Each row below holds a small network's activations on one input, seen along a few directions.
Each table varies a few parts of the input and shows all the possible inputs, shuffled.
A made-up example of a description, with smaller parts first: ring(5) and (point or ring(11) or (values(3) and line(6))).
Shared parts are said once, and a part with two or three values counts as separate values.

Other details of the inputs shift rows strongly along two fixed directions, in all tables alike. That doesn't count.

Table:
R1: 26,45,-44,93,28,-41,18,119,-16,25,40,-8,10
R2: 20,8,-3,-23,9,17,-3,-12,22,3,2,31,-26
R3: -35,-12,38,-1,-53,-39,-29,-50,-48,-7,-55,-69,7
R4: -15,32,-4,-29,24,29,24,5,15,-15,-1,13,-39
R5: 13,17,-23,-1,31,-14,-16,-4,41,-24,-14,40,-17
R6: -12,-46,28,-5,-61,-54,-23,-73,-56,-16,-36,-20,33
R7: -12,-1,36,4,-52,-61,-18,-63,-61,-17,-52,-21,-4
R8: -27,-5,44,4,-33,-71,0,-56,-52,-14,-51,-19,-14
R9: 24,14,-30,88,26,-39,21,110,-5,22,57,-6,51
R10: -22,0,7,-21,18,35,0,0,48,5,10,-15,-27
R11: 4,-12,-31,-26,-10,49,-27,-9,22,7,7,-13,-12
R12: 6,32,-21,-24,6,46,-2,-1,1,-7,-7,11,-25
R13: -21,-3,2,-22,18,38,-13,-4,34,12,4,-13,-22
R14: 0,31,-16,-30,14,37,9,5,6,1,-12,12,-26
R15: -8,-3,-4,-28,8,42,-14,-1,37,15,-3,-14,-16
R16: 8,19,-8,95,-67,-89,14,53,-122,32,7,-69,26
R17: 1,-1,-5,-28,4,48,2,-9,10,-9,3,16,16
R18: 30,2,-33,-14,-12,31,-14,-23,13,4,7,31,-19
R19: -13,27,-12,-26,24,34,13,6,5,-3,-7,16,-32
R20: 5,-29,16,-21,14,18,0,-18,37,0,16,34,4
R21: 51,-26,-1,83,-15,-20,5,87,-12,46,76,10,38
R22: 13,-9,-31,-30,0,55,3,-13,5,-7,7,12,19
R23: -14,-3,3,-27,23,38,18,-6,15,-7,5,16,8
R24: 16,-29,11,-31,12,21,-7,-19,32,3,14,33,10
R25: -20,-28,36,8,-10,-93,-23,-59,-28,-40,-53,-14,38
R26: 5,-29,23,-23,17,14,11,-11,44,-11,19,35,-1
R27: -20,14,-23,-7,32,19,-34,-1,59,-6,-10,-8,-4
R28: -36,-7,42,-17,-34,-48,10,-51,-62,-14,-52,-41,35
R29: 12,3,5,-18,24,11,17,-8,30,-12,7,33,-40
R30: 19,0,-2,76,14,-15,56,107,-14,34,73,-13,28
Description of these inputs: values(5) and (point or line(5)).
Question: List by row number the other rows that have the values(5) part in common with R9.
Answer: R17, R22, R23, R28, R30
Question: Change only the values(5) part in R17. List by row number the other rows that result.
Answer: R3, R7, R12, R21

Table:
R31: 20,-39,14,14,-6,-5,-7,12,17,17,20,-3,47
R32: 24,16,-67,-38,37,101,30,17,51,-1,53,69,-16
R33: -16,44,-14,-30,57,13,2,-10,60,-28,-24,37,-44
R34: 30,10,-42,22,69,24,-6,54,101,5,62,66,-23
R35: 5,5,4,-62,11,66,19,-22,23,7,5,32,-44
R36: -16,-43,28,-82,21,71,-9,-80,61,-31,-2,33,-4
R37: -31,31,4,-39,-37,-11,-24,-77,-42,-32,-85,-36,-43
R38: -55,14,13,-59,22,52,11,-27,36,-25,-28,-14,-35
R39: 11,10,-17,37,-52,-57,5,-2,-92,-10,-20,-24,21
R40: -37,4,23,-54,5,-62,4,-102,-24,-77,-88,20,2
R41: 11,-27,-6,-75,5,64,-45,-78,53,-24,-32,50,-1
R42: -4,-2,52,56,-39,-75,15,49,-71,29,-5,-60,49
R43: -15,30,-15,-15,28,40,-4,35,44,6,0,-16,-2
R44: -24,-29,22,40,-47,-74,2,0,-55,23,3,-61,-6
R45: 54,-30,-35,-8,25,82,15,57,68,40,98,66,-21
R46: 2,-2,-22,8,10,2,15,23,-6,-1,6,-10,48
R47: 85,32,-48,37,23,75,15,98,26,52,81,49,-28
R48: -6,-26,33,-44,-62,-25,-35,-124,-38,-37,-68,-1,-6
R49: -4,6,39,38,-47,-65,-8,1,-83,15,-40,-41,22
R50: 6,-1,-31,-5,11,28,-45,12,44,6,15,8,-2
R51: -7,32,-16,63,-8,-31,-12,58,-44,26,-3,-46,5
R52: 17,-2,31,83,0,-25,47,106,-45,52,70,-31,24
R53: -20,0,2,38,-45,-77,-10,-22,-96,-12,-51,-41,51
R54: -18,19,-10,18,-6,0,24,33,-23,22,7,-32,-37
R55: -19,-15,-1,-46,18,32,-32,-56,64,-16,-29,-14,11
R56: -35,11,67,-58,2,-61,0,-102,-21,-55,-93,15,-21
R57: -2,-27,7,58,7,-22,13,63,2,36,55,-41,14
R58: 12,1,-35,-39,1,48,-39,-34,45,-11,1,20,-38
R59: 6,2,-10,86,-3,-27,51,94,-46,23,70,-21,53
R60: 25,-23,31,57,-1,-83,5,23,-10,1,23,26,20
Question: Describe the family of inputs behind these rows.
Answer: values(5) and (point or ring(5))
Question: The inputs of R57 and R59 match in every part but the values(5) part. If R55 is changed in the same way as R57 into R59, which row does it become?
Answer: R46
Question: Change only the ring(5) part in R48. List by row number the other rows that result.
Answer: R31, R36, R41, R45

Table:
R61: -27,-28,34,-40,-15,-5,-16,-64,3,-18,-37,-16,15
R62: -22,11,22,44,-20,-69,1,11,-48,2,-24,-51,11
R63: -9,21,-12,-24,27,20,-9,-13,33,-19,-17,15,-25
R64: 17,18,-4,60,-3,-31,37,72,-41,26,39,-10,-5
R65: 6,-17,3,-13,9,22,-5,-3,31,1,12,15,11
R66: -25,-24,29,-30,-13,-15,-22,-66,6,-23,-42,-10,10
R67: -16,-33,31,40,-28,-65,-10,-1,-30,10,-7,-50,35
R68: -37,14,20,-38,-5,-12,-8,-55,-7,-27,-56,-18,-9
R69: 1,27,-36,-30,3,41,-15,-16,12,-13,-17,11,-26
R70: 6,-13,1,-15,12,4,-17,-22,31,-16,-5,26,-1
R71: -5,18,-6,-16,16,28,16,8,10,0,6,10,-17
R72: -12,13,-9,-9,22,23,-3,9,29,-1,-3,-3,-13
R73: -22,4,31,30,-32,-51,29,9,-68,9,-13,-47,5
R74: -6,-21,1,-17,11,11,-19,-22,39,-7,-3,8,8
R75: -1,-15,-6,-25,19,17,-20,-26,48,-12,-2,20,2
R76: 0,19,-4,30,-70,-28,-9,1,-91,26,-22,-58,-10
R77: -7,20,-30,-33,-1,54,-14,-15,13,-4,-15,-4,-16
R78: 21,9,-13,45,15,27,38,97,-3,45,71,-9,-4
R79: 17,-21,10,41,-10,-20,11,37,-11,22,33,-9,25
R80: -29,1,34,29,-30,-46,20,11,-62,12,-12,-56,11
R81: -5,-25,7,-29,13,33,-17,-24,44,-6,2,8,5
R82: -48,1,18,-35,-1,-9,-18,-51,4,-21,-51,-37,-6
R83: 29,17,-46,52,2,35,6,98,-4,48,61,-24,4
R84: -21,-20,26,-29,-9,-20,-22,-68,5,-27,-42,-3,8
R85: -10,-14,2,-36,-33,1,-29,-72,-16,-21,-43,-9,8
R86: 3,-19,30,38,-32,-74,6,-4,-51,0,-9,-20,24
R87: -17,17,-14,-26,28,22,-12,-13,41,-13,-15,4,-17
R88: 3,26,-13,-12,21,16,15,5,6,-9,-1,30,-22
R89: -15,8,-4,-12,21,29,-4,10,29,3,1,-13,-10
R90: -18,9,29,31,-29,-57,27,5,-69,6,-14,-41,4
R91: 38,-2,-26,-16,36,44,1,17,53,-1,33,64,-7
R92: 48,-7,-21,61,17,-8,10,86,18,32,69,23,17
R93: 8,20,-6,44,6,-30,13,52,-16,12,16,-12,-1
R94: 18,25,-32,-18,42,56,11,32,50,0,27,40,-29
R95: 32,-9,-4,70,2,-53,2,54,-14,18,34,6,23
R96: -11,-34,44,25,-41,-50,18,-5,-58,13,3,-37,28
R97: -20,5,4,-31,12,33,5,-8,16,-3,-8,-10,-13
R98: -11,-11,26,-35,-13,-22,-3,-71,-18,-32,-42,24,1
R99: -16,17,9,47,-13,-86,-2,8,-47,-6,-30,-34,7
R100: 13,-16,6,-19,4,24,12,-9,14,1,19,28,1
R101: -9,20,-1,-26,12,19,11,-13,5,-14,-10,18,-23
R102: 32,-8,-42,-17,10,77,-18,18,47,15,38,30,1
R103: 29,-16,5,60,-8,-34,16,57,-19,29,45,-8,27
R104: -20,-17,17,-28,-6,-31,-26,-68,9,-33,-44,5,4
R105: 10,22,-9,62,6,-50,8,55,-24,12,10,-12,2
R106: 10,-14,8,-27,2,15,9,-26,10,-12,5,35,-7
R107: -7,20,-20,-5,27,6,-8,8,31,-10,-4,9,-18
R108: -3,-26,13,-29,4,29,-3,-21,24,-2,5,7,9
R109: 11,-14,5,-16,6,23,6,-7,17,0,17,27,4
R110: 23,-14,-12,-23,26,67,8,17,52,10,44,45,-3
R111: 24,-17,-12,-26,24,66,15,15,48,11,46,46,-7
R112: 34,-6,-2,66,-1,-49,8,58,-20,21,37,9,26
R113: -40,8,26,-41,-12,1,6,-54,-19,-21,-47,-17,-12
R114: 22,-5,-27,-11,-8,27,-21,-13,13,-5,6,22,-1
R115: -41,9,22,-38,-6,-6,-6,-51,-6,-24,-54,-24,-7
R116: -34,12,20,-39,-6,-8,-1,-56,-13,-26,-52,-16,-12
R117: 36,-3,-22,56,-25,-34,-8,36,-39,18,22,-1,22
R118: 32,-7,-27,-20,-36,55,-27,-14,-6,22,13,10,-14
R119: 29,37,-62,-14,29,65,-8,28,35,3,18,40,-27
R120: -21,12,-12,-27,25,26,-11,-10,41,-10,-15,-2,-15
R121: -3,26,-32,-31,2,48,-15,-16,12,-7,-16,1,-18
R122: -44,4,26,-42,-6,0,-8,-50,-5,-20,-50,-32,-5
R123: -10,17,22,35,-25,-70,27,4,-75,-2,-21,-22,0
R124: 46,-8,-15,55,12,1,23,80,4,31,74,31,12
R125: 0,-14,17,49,-20,-90,-10,-5,-39,-4,-17,-17,27
R126: 22,29,-36,-17,46,50,11,31,47,-2,22,49,-28
R127: -16,11,1,-28,13,27,7,-10,16,-7,-13,-1,-14
R128: 43,-10,-17,59,16,0,10,87,19,38,71,14,22
R129: -27,-30,39,-42,-21,2,-4,-65,-11,-16,-30,-10,10
R130: 21,-8,0,-16,9,12,12,-12,8,-8,12,47,-4
R131: -4,-26,12,33,-55,-41,-13,-3,-60,16,-7,-53,35
R132: 3,27,-17,-9,26,9,2,8,18,-9,-6,23,-17
Question: Describe the family of inputs behind these rows.
Answer: values(2) and (point or (line(5) and (point or line(6))))
Question: The inputs of R109 and R71 match in every part but the values(2) part. If R65 is changed in the same way as R109 into R71, which row does it become?
Answer: R115
Question: Start at R120 and move only the line(6) part, one step at a time. The first step leads to R72. Which rows follow, in order?
Answer: R115, R127, R113, R73
Question: Change only the values(2) part in R67. List by row number the other rows that result.
Answer: R82
Question: Change only the line(5) part in R66. List by row number the other rows that result.
Answer: R70, R81, R84, R95

Table:
R133: 20,6,3,101,-28,-67,24,92,-69,45,43,-44,24
R134: -32,5,15,-46,-13,-10,-13,-76,-13,-33,-60,-7,-13
R135: 16,8,-18,19,8,17,3,41,8,17,27,1,-4
R136: 42,11,-31,63,9,16,21,105,-4,47,73,1,5
R137: 35,15,-51,-17,50,98,8,59,76,20,64,49,-24
R138: -22,2,28,38,-24,-73,5,0,-54,0,-26,-45,17
R139: 36,11,-28,67,17,8,23,105,5,43,73,1,3
R140: 52,-25,-34,-15,53,81,-2,42,98,15,78,79,2
R141: -34,6,22,-50,-8,-9,-9,-75,-9,-34,-60,-5,-14
R142: 2,3,-5,12,-10,4,5,20,-15,11,11,-15,3
R143: 2,13,-10,3,14,-3,3,9,8,-5,-1,10,-6
R144: -25,6,7,-50,7,18,-6,-53,15,-28,-36,6,-16
R145: 4,14,-35,-80,39,96,-14,-37,74,-21,-6,55,-36
R146: -2,9,-3,2,14,2,8,12,9,-2,3,4,-5
R147: 35,-38,21,103,-32,-83,14,74,-51,41,58,-24,52
R148: 6,6,-12,-1,-1,20,-3,11,1,8,6,-3,-4
R149: -24,3,5,-47,3,21,-11,-49,14,-20,-35,1,-16
R150: -24,3,6,-47,-2,23,-12,-52,10,-19,-35,-3,-13
R151: -1,-38,45,41,-34,-88,-1,-15,-44,-3,-10,-19,43
R152: -15,6,-3,-47,-7,23,-13,-52,4,-20,-35,4,-13
R153: 22,-38,7,0,-9,9,-8,-9,13,7,23,19,23
R154: -37,5,22,-49,-5,-14,-14,-78,-5,-39,-66,-7,-10
R155: -17,2,25,37,-36,-68,1,-4,-61,1,-26,-47,13
R156: 38,21,-56,-11,59,86,5,58,80,14,59,61,-26
R157: -22,0,27,34,-29,-68,4,-2,-55,1,-25,-47,15
R158: 1,12,-5,0,16,3,8,11,8,-3,2,10,-8
R159: -17,3,25,38,-31,-72,2,-1,-58,-1,-26,-44,14
R160: -32,4,21,-49,-12,-5,-9,-72,-12,-30,-58,-6,-15
R161: -4,-39,22,-51,-9,13,-19,-75,24,-23,-22,23,11
R162: 2,4,-10,-1,-1,20,0,13,2,11,9,-8,-2
Question: The inputs of R138 and R149 match in every part but one. If R154 is changed in the same way as R138 into R149, which row does it become?
Answer: R155
Question: Describe the family of inputs behind these rows.
Answer: line(5) and (point or ring(5))
Question: Change only the ring(5) part in R141. List by row number the other rows that result.
Answer: R144, R156, R157, R159
Question: Start at R146 and move only the line(5) part, one step at a time. The first step leads to R144. Which rows follow, in order?
Answer: R139, R137, R142
Question: List by row number the other rows that have the line(5) part in common with R135.
Answer: R133, R137, R145, R150, R161

Table:
R163: 28,13,-35,20,-11,1,-9,33,-18,8,14,-4,4
R164: -42,-16,42,6,-8,-64,13,-21,-20,-9,-30,-33,21
R165: 1,-36,36,2,-49,-27,18,-29,-54,9,7,-13,24
R166: 19,15,-4,21,-4,-50,-5,-4,-28,-10,-14,10,-16
R167: -15,7,-21,-57,-19,28,-34,-83,6,-30,-51,7,-21
R168: 6,15,4,19,-28,-58,-15,-29,-49,-10,-40,-2,8
R169: 24,-31,4,19,-26,-34,-17,-16,-11,-3,1,3,32
R170: -13,20,7,17,-8,-30,1,11,-26,-4,-21,-25,-20
R171: 4,-23,9,-44,19,10,-18,-54,50,-31,-17,51,-12
R172: 20,12,-13,9,-24,33,29,37,-34,31,32,0,-13
R173: 29,-18,4,30,21,-8,3,45,27,18,38,14,2
R174: 2,-6,3,-39,60,41,11,-18,75,-28,9,49,-12
R175: 15,31,-29,35,28,21,16,78,10,30,46,-20,-24
R176: 8,21,-29,24,-1,30,-8,62,-15,23,23,-32,-1
R177: -4,28,-17,22,23,-13,22,45,-2,9,9,-5,-10
R178: -29,-15,29,-63,13,18,-16,-72,43,-26,-36,5,-18
R179: 21,-13,-16,-39,41,71,-18,-6,80,0,21,52,-1
R180: -5,15,8,15,-27,-46,-9,-21,-46,-2,-44,-22,3
R181: -39,-20,24,-80,-6,41,-33,-79,20,-31,-47,-28,8
R182: 6,31,-19,-41,49,32,0,-26,48,-43,-18,74,-33
R183: -21,22,3,5,-14,-9,1,-3,-32,8,-35,-48,-5
R184: 49,-18,-12,44,18,-5,-3,47,23,25,50,34,24
R185: -7,-34,19,19,-39,-42,-22,-39,-30,1,-15,-30,27
R186: 22,30,-31,37,8,19,5,70,9,34,31,0,-4
R187: 4,4,15,5,-55,-20,16,-21,-75,7,-12,-11,-2
R188: 50,-34,0,17,-12,20,19,33,-7,26,62,47,15
R189: 17,-4,15,36,25,-36,15,28,21,-10,31,37,20
R190: -7,-7,-4,33,44,13,26,82,33,27,55,-9,14
R191: 18,-13,3,27,25,-40,11,23,15,0,33,33,21
R192: 14,27,-27,26,30,-11,19,57,4,8,23,21,-10
R193: 11,-21,-6,17,-9,5,-11,39,9,20,32,-18,24
R194: -50,-11,56,12,0,-52,21,-14,-18,-16,-35,-51,13
R195: 5,-8,-10,-49,58,49,4,-16,80,-16,15,54,-8
R196: -33,-34,52,-12,-50,-11,16,-26,-62,12,-13,-47,20
R197: -48,35,23,20,-1,-41,21,7,-37,-15,-31,-43,-7
R198: 32,9,-28,32,-29,-30,-11,12,-31,-2,-5,2,9
R199: -19,17,-15,-74,-5,53,-31,-70,15,-34,-56,0,-24
R200: -39,28,24,15,-10,-59,20,-14,-37,-21,-47,-33,-8
R201: -5,26,3,38,14,-40,21,28,-24,-12,-9,3,-7
R202: -37,-6,28,-58,37,25,5,-56,58,-37,-33,20,-13
R203: 10,19,-6,26,-2,-34,0,25,-22,3,1,-3,-18
R204: 39,-31,-40,-30,28,73,-29,-13,75,-4,34,68,-2
R205: 48,12,-54,47,-6,7,-13,46,-1,22,47,28,-2
R206: 27,-24,-9,25,-8,5,-11,32,10,13,29,1,31
R207: -36,-16,45,5,-24,-34,-8,-23,-26,7,-33,-58,27
R208: -52,13,-5,-71,-16,44,-38,-86,-4,-29,-61,-26,-26
R209: 48,8,-19,16,-24,14,22,22,-38,14,34,35,-4
R210: -23,-9,30,20,-6,-21,2,25,4,13,11,-36,6
R211: 20,15,-23,19,-6,61,33,72,-22,46,54,-6,-18
R212: 15,16,-61,-40,26,95,-20,6,57,6,22,30,-34
R213: -9,26,-13,-57,30,2,-9,-62,20,-43,-40,52,-24
R214: -49,22,15,4,-3,-47,18,-8,-44,-8,-48,-52,-8
R215: -15,-31,12,12,-32,-15,-16,-22,-13,9,-9,-35,20
R216: -11,-33,45,-7,-50,-22,17,-34,-56,14,-2,-32,18
R217: -15,-19,-17,-57,15,86,-22,-33,68,0,9,2,-7
R218: 8,-9,5,23,0,0,0,32,22,28,27,-11,24
Question: Describe the family of inputs behind these rows.
Answer: values(2) and line(4) and (point or line(6))
Question: The inputs of R183 and R207 match in every part but the values(2) part. If R203 is changed in the same way as R183 into R207, which row does it become?
Answer: R173
Question: The inputs of R163 and R206 match in every part but the values(2) part. If R175 is changed in the same way as R163 into R206, which row does it become?
Answer: R210
Question: Change only the values(2) part in R188. List by row number the other rows that result.
Answer: R209
